Each row below holds a small network's activations on one input, seen along a few directions.
Each table varies a few parts of the input and shows all the possible inputs, shuffled.
Descriptions start from the smaller parts, as in this example, which fits no table here: values(3) and (point or line(11) or (ring(5) and line(6))).
Shared parts are said once, and a part with two or three values counts as separate values.

Other details of the inputs shift rows strongly along two fixed directions, in all tables alike. That doesn't count.

Rows:
x1: [-11  39 -49  39 -10  31 -47  39  51 -32 -89  24 -42 -10]
x2: [  5 -26 -36   1 -15 -16   7  20  -8  -6 -53   6  -4 -25]
x3: [ -9 -73  46 -58   4 -45 -28 -65 -56  35  11  -3   6  -7]
x4: [ 3 41 29 -4 15 21 -3 -3  4 -1 37 -3 -4 27]
x5: [ -9  81  -5  37   4  75 -22  31  56 -14   0  30  -5  57]
x6: [ 11 -14  42 -42  13 -11  33 -15 -33  18  63 -10  28   4]
x7: [-13  18 -54  34 -25  38 -33  59  60 -25 -86  34 -16 -19]
x8: [ 10 -25   4 -29  17 -49  -3 -17 -46  -1 -11 -17 -23 -23]
x9: [ -3  -9 -21 -18   9 -28 -31  14 -12 -12 -51  11 -35 -16]
x10: [ -2 -82 -56  -2 -14 -84 -22  -1 -31  -9 -90 -20 -37 -87]
x11: [-13  11 -20  34 -14  18 -25  20  41  -9 -21   3  -9 -14]
x12: [-14  58   9  50 -13  65 -14  18  69  -6  32   2  10  23]
x13: [-10 -26 -45  28 -25 -23 -26  13  19 -16 -74  -6 -28 -54]
x14: [-7 48 25 35 -1 56  9 -1 42  7 67  1 28 45]
x15: [ -17   45  -64   38   -9   39  -54   56   56  -30 -101   47  -40   16]
x16: [ 3  9 -7 13 -8 24 19 15 12 -2  0  5 17  7]
x17: [-13  37 -22  52 -18  45 -13  22  55  -8 -10  10   2  16]
x18: [ -2  46 -12  20   3  33 -15  19  23 -11 -17  17 -14  32]
x19: [  4 -23 -27  -5  -8 -12   8  16  -7  -3 -37  12   3 -13]
x20: [ -1  -2 -45  11  -7 -17 -21  14  -3 -18 -84  12 -37 -16]
x21: [-4 73 38 -1 21 57 -9  7 28  1 57 16  6 58]
x22: [ 11   4  11 -12  17 -13  13 -22 -27   1  13  -8  -6  14]
x23: [-10 -35  58 -39   5  -2 -13 -65 -36  39  47   8  26  40]
x24: [  4 -23 -26  -3  -9 -10   9  17  -8  -3 -36   8   2 -17]
x25: [ 16 -42  23 -38   4 -42  31 -17 -48  12  28 -24  13 -29]
x26: [-12  33 -56  20  -3  22 -43  43  31 -20 -90  42 -37  13]
x27: [  3   5  29  11   5   6  26 -26  -4  13  68 -22  26  18]
x28: [-6 24 14 22  0 28  8 -6 25  8 47  0 22 30]
x29: [  9  29  56 -25  27   9  12 -22 -19  10  79 -13   9  34]
x30: [ -5  27 -18  13  -9  42   3  32  31  -3 -16  28  13  22]
x31: [ -4   6  26  -4   6   4   4 -12   5  11  51  -9  14   8]
x32: [ 16  -8  53 -41  23 -34  25 -44 -55  12  62 -30   1   4]
x33: [-10  37 -11  21 -13  54 -13  43  54 -13 -14  25   7  11]
x34: [ 10 -13  17 -11  -2  -4  26  -8 -10   1  20 -15  15 -17]
x35: [  2 -36   1 -18   5 -40  12 -22 -32  15  16 -10   7  -8]
x36: [  5 -43   8  -8   0 -46  12 -31 -27   6  15 -33  -1 -39]
x37: [ -2  18  17  26  -8  22  17 -16  18   5  43 -12  19  17]
x38: [  1  -1  36  -8  10  -1  23 -26 -10  17  77 -14  28  26]
x39: [ 2 19 12  9 -5 31 14 14 20 -2 22 -2 17  2]
x40: [  8   5  31 -20   7  15  34  -5 -11  12  58   1  34  29]
x41: [ -8  21 -18  46 -14  30  -3   6  42  -8  -8   1   4   6]
x42: [  5 -47  21 -27   9 -53  12 -33 -39  15  37 -28   7 -27]
x43: [ 10 -88 -46 -29 -18 -84   2   3 -51  -9 -95 -15 -28 -89]
x44: [  12  -76  -48  -36    9 -100   -8  -12  -77   -5  -90  -11  -45  -56]
x45: [ 10  21  39 -25  28   1  18 -25 -27  12  63  -2  11  45]
x46: [  2  20  17 -14  18   2 -10  -3  -5  -2  16   3 -10  16]
x47: [ 15 -44  -3 -20  -2 -36  35 -15 -39   5  -6 -15  11 -25]
x48: [  8 -14  -2  -2 -11  -3  28  -1 -11   1  -4  -4  14  -9]
x49: [ -6  15  35   2   5  17   4 -11  16   9  68 -11  20  16]
x50: [  8 -40  -3 -25  -3 -33  11   3 -27   2 -13  -9   1 -36]
Each input here is: values(2) and (point or (values(3) and line(8))).
Changing only the values(2) part turns x27 into x10. The same change can be made to x26. Which row results? -> x21
Changing only the values(2) part turns x31 into x35. The same change can be made to x36. Which row results? -> x41
Change only the values(2) part in x23. List by row number the other rows that result. -> x3
Change only the values(3) part in x7. List by row number the other rows that result. -> x42, x46
Change only the values(2) part in x5. List by row number the other rows that result. -> x29

Rows:
x51: [  16  -47   38  -59   35  -93    9  -63 -102   13   34  -33  -30   -7]
x52: [-10  -9  -4  38 -21  -6  -2 -14  17  -6   6 -22  -2 -27]
x53: [  1  42 -48  15  -5  32 -22  58  39 -37 -93  30 -34 -20]
x54: [-25 -17 -21   4 -16   6 -33 -10  24   1 -49  25  -6   4]
x55: [ 17  15  20   6 -11  27  49   4   6  16  57  -5  36  20]
x56: [ 12  41  17   2  12   2  25  -6 -16 -13  27 -13  -8  18]
x57: [  2  11  61   8 -10  36  35 -33  13  34 110 -10  57  28]
x58: [  3  64 -34  29 -15  60  -9  50  48 -14 -51  43  -6  29]
x59: [ -1  24  71 -11   1  36   6 -46   4  36  95  -1  37  58]
x60: [   7  -87   -5  -38   19 -113  -15  -59  -73   14  -20  -43  -31  -57]
x61: [-13  11 -18 -15  10 -14 -44  21  -6  -4 -39  21 -37   5]
x62: [   0  -49  -83   24  -29  -16   -4   48    2  -16 -120    7  -17  -57]
x63: [ -6  81  17  18   4  81 -29  16  48   6  22  46   0  77]
x64: [  4  36  30   6  -3  29  41  16  14   8  84 -18  32  21]
x65: [  -6  -48  -88   15  -31  -27    4   42   15  -21 -118   20  -17  -53]
x66: [ 33 -77  -3 -70  23 -98  35 -13 -99  -1 -25 -17  -6 -39]
x67: [ -8  -6  32  19 -10  38  17 -17  13  21  60 -11  47  10]
x68: [ 10 -23 -47  19 -19  -5  11  48  15 -22 -58   6  -1 -28]
x69: [  2  36  -5 -10   6   6   6  30  -2  -7  -2   7  -6   8]
x70: [-23  30  15  38 -20  68  11  -1  67   6  47  19  45  29]
x71: [-24 -36 -62  30 -37 -23 -39  36  30 -11 -84   7 -21 -66]
x72: [-18  69  36  27  -5  86 -34   4  73  -4  29  15   6  39]
x73: [  0  17   6 -22  20   6 -31   7  -2 -10 -25  18 -31   5]
x74: [ 14 -46  -7 -57  15 -61  38 -19 -67   3 -18   1   3 -16]
x75: [  -8   37  -71   38  -16   51  -30   67   42  -27 -116   41  -21    0]
x76: [  31  -49   -7  -50   38 -102   34  -30  -89    0   -2  -39  -21  -44]
x77: [ 25 -24  69 -66  64 -74  28 -75 -95  28 112 -43  -1  20]
x78: [-11  50  10  61  -2  54  -1  -1  70  -2  61 -13  21  13]
x79: [-25  57  31  22  -9  59 -34   4  54  10  43   9  10  45]
x80: [  -5   10 -104   67  -21    2  -23   65   60  -40 -117    5  -42  -53]
x81: [ -1  35  45 -17  26  44  -6 -16 -13  18  57  13  16  66]
x82: [ 10  38  68 -29  35  32   7 -18 -14  11  95  10  22  76]
x83: [ 11  16   9  23  -8   2  40  -2   0  -9  41 -31   7   0]
x84: [ -7  -3   9  15 -15  21  -3   2  34  -4  10  -8  11 -31]
x85: [-15 -27  -9   4 -11   4 -36 -11  -1  11 -43   6  -3  -3]
x86: [  2 -30  54 -25  10 -52   5 -70 -53  19  58 -42  -4   1]
x87: [-1  6 43 17 -6 37 20 -8 28  9 81 -7 50 20]
x88: [   2  -99  -33  -74   18 -111  -13  -32  -92    6  -78   10  -37  -40]
x89: [  5 -72  15 -40   4 -62 -12 -35 -51  12  -9 -14  -2 -19]
x90: [ -1  25 -48  36 -24  40  -4  60  58 -32 -65  12 -15 -32]
What do these inputs look like to the network? -> ring(5) and line(8)
Changing only the line(8) part turns x85 into x79. The same change can be made to x62. Which row results? -> x64
Changing only the line(8) part turns x84 into x87. The same change can be made to x53. Which row results? -> x66
A walk changes only the ring(5) part. It starts at x74 and steps to x88. List the rest of the walk in order. -> x54, x70, x65
Change only the ring(5) part in x58. List by row number the other rows that result. -> x55, x57, x59, x63

Rows:
x91: [  8 -67 -24 -15 -11 -61  24 -10 -39   1 -32 -20  -1 -54]
x92: [ 12 -27  18 -21  13 -29  24 -39 -46  16  27 -17  11   6]
x93: [-25  28 -24  44 -18  48 -50  25  70 -18 -47  22 -16  -5]
x94: [ 14  67 -19  24  16  33  14  34  22 -27  -7   7 -17  25]
x95: [ -9  16 -17  31 -23  34 -15  29  42  -9 -25   9   2  -7]
x96: [ 13  11  -7 -23  27 -41  -4   1 -39 -12 -13 -10 -38  -2]
x97: [-11  42 -43  54 -18  53 -23  32  56 -19 -60  29 -12  20]
x98: [  1 -28 -28   5 -19 -21   9   8  -3  -6 -41  -4  -4 -32]
x99: [  7  56 -19  24   3  35   3  53  34 -26 -14   2 -14  -3]
x100: [-10  39  56   4   4  46  -8 -22  30   9  72  -3  20  35]
x101: [ -7  37 -16  43  -7  49  -1  14  43 -10  -6  14   8  28]
x102: [  9 -41  32 -23   2 -30  31 -26 -37  17  54 -30  26 -19]
x103: [  6 -24 -19 -32  -2 -11  -2  32 -19  -3 -49  21  -3 -17]
x104: [  3  36  42 -36  25  27  -2  -8 -16  14  48  25  10  66]
x105: [  5 -28  24 -60  18 -26  -7 -11 -41   9  -2  11  -2  -4]
x106: [ -8  40  48   1  13  35 -11 -32   5  19  67   1  11  59]
x107: [ -2 -76 -53  -6 -19 -68  -7  14 -25  -1 -70 -10 -17 -73]
x108: [  3 -72 -63  -6  -7 -78  -1  -1 -40  -4 -84  -4 -25 -54]
x109: [  2 -31  40 -30   7 -30  -3 -41 -32  16  34 -18   2 -12]
x110: [ 18 -70  17 -41   4 -76  56 -37 -68  22  49 -37  24 -37]
x111: [  2 -66  20 -37  10 -64  -4 -40 -41  12  16 -26  -3 -42]
x112: [-10 -23   6  -7  -1 -21 -15 -15   0   7   8  -7  -2 -21]
x113: [  7 -35  10 -13  -8 -26  12 -10 -25  10   7 -16   8 -25]
x114: [  7  30  47   8  17  34  37 -27   8  13  99 -13  41  50]
x115: [  6   9 -14 -12  16 -25 -16  17  -8 -22 -34  -7 -38 -30]
x116: [ 4 39 37 16 -7 48 34 -5 23  8 69 -5 35 34]
x117: [  8  45  15 -13  16  49  17  16   6   0  21  32  19  59]
x118: [ -8 -39 -56  23 -24 -19 -24  34  22 -14 -80   4 -17 -56]
x119: [ -9  33  36  10  11  30  -7 -23  11  11  58   0  12  48]
x120: [  8 -21  58 -40  22 -38  13 -61 -61  28  73 -23   9  26]
x121: [ 32   1  25 -36  25 -40  62  -7 -55  -3  54 -35   6 -12]
x122: [-19  38 -10  32  -4  32 -30   8  39   1   1  18  -7  33]
x123: [ -5 -10   9 -11   6 -22 -19 -26 -21   9   0  -3 -13  11]
x124: [  1  33  17  18   3  36  15 -10  16   3  36   2  18  40]
x125: [ -9  32  32  12  12  29 -11 -18  19  10  58   0  11  45]
x126: [ -5 -36 -64  25 -26 -21  -7  32  21 -18 -84   5 -15 -53]
x127: [-19  20  -4  22 -12  34 -46   5  44  -5 -30  15 -14  -1]
x128: [  1  35 -19   1  -8  49   7  47  30 -12 -31  38   9  22]
x129: [ -9 -33 -50  17 -25 -14 -30  26  11  -9 -89   8 -22 -48]
x130: [-14  37 -40  52 -30  57 -17  41  66 -16 -55  24  -4   1]
What do these inputs look like to the network? -> ring(5) and (values(2) or line(6))
Change only the ring(5) part in x126. List by row number the other rows that result. -> x111, x114, x118, x125
Change only the values(2) part in x104. List by row number the other rows that result. -> x96
Change only the line(6) part in x95. List by row number the other rows that result. -> x102, x107, x113, x118, x129
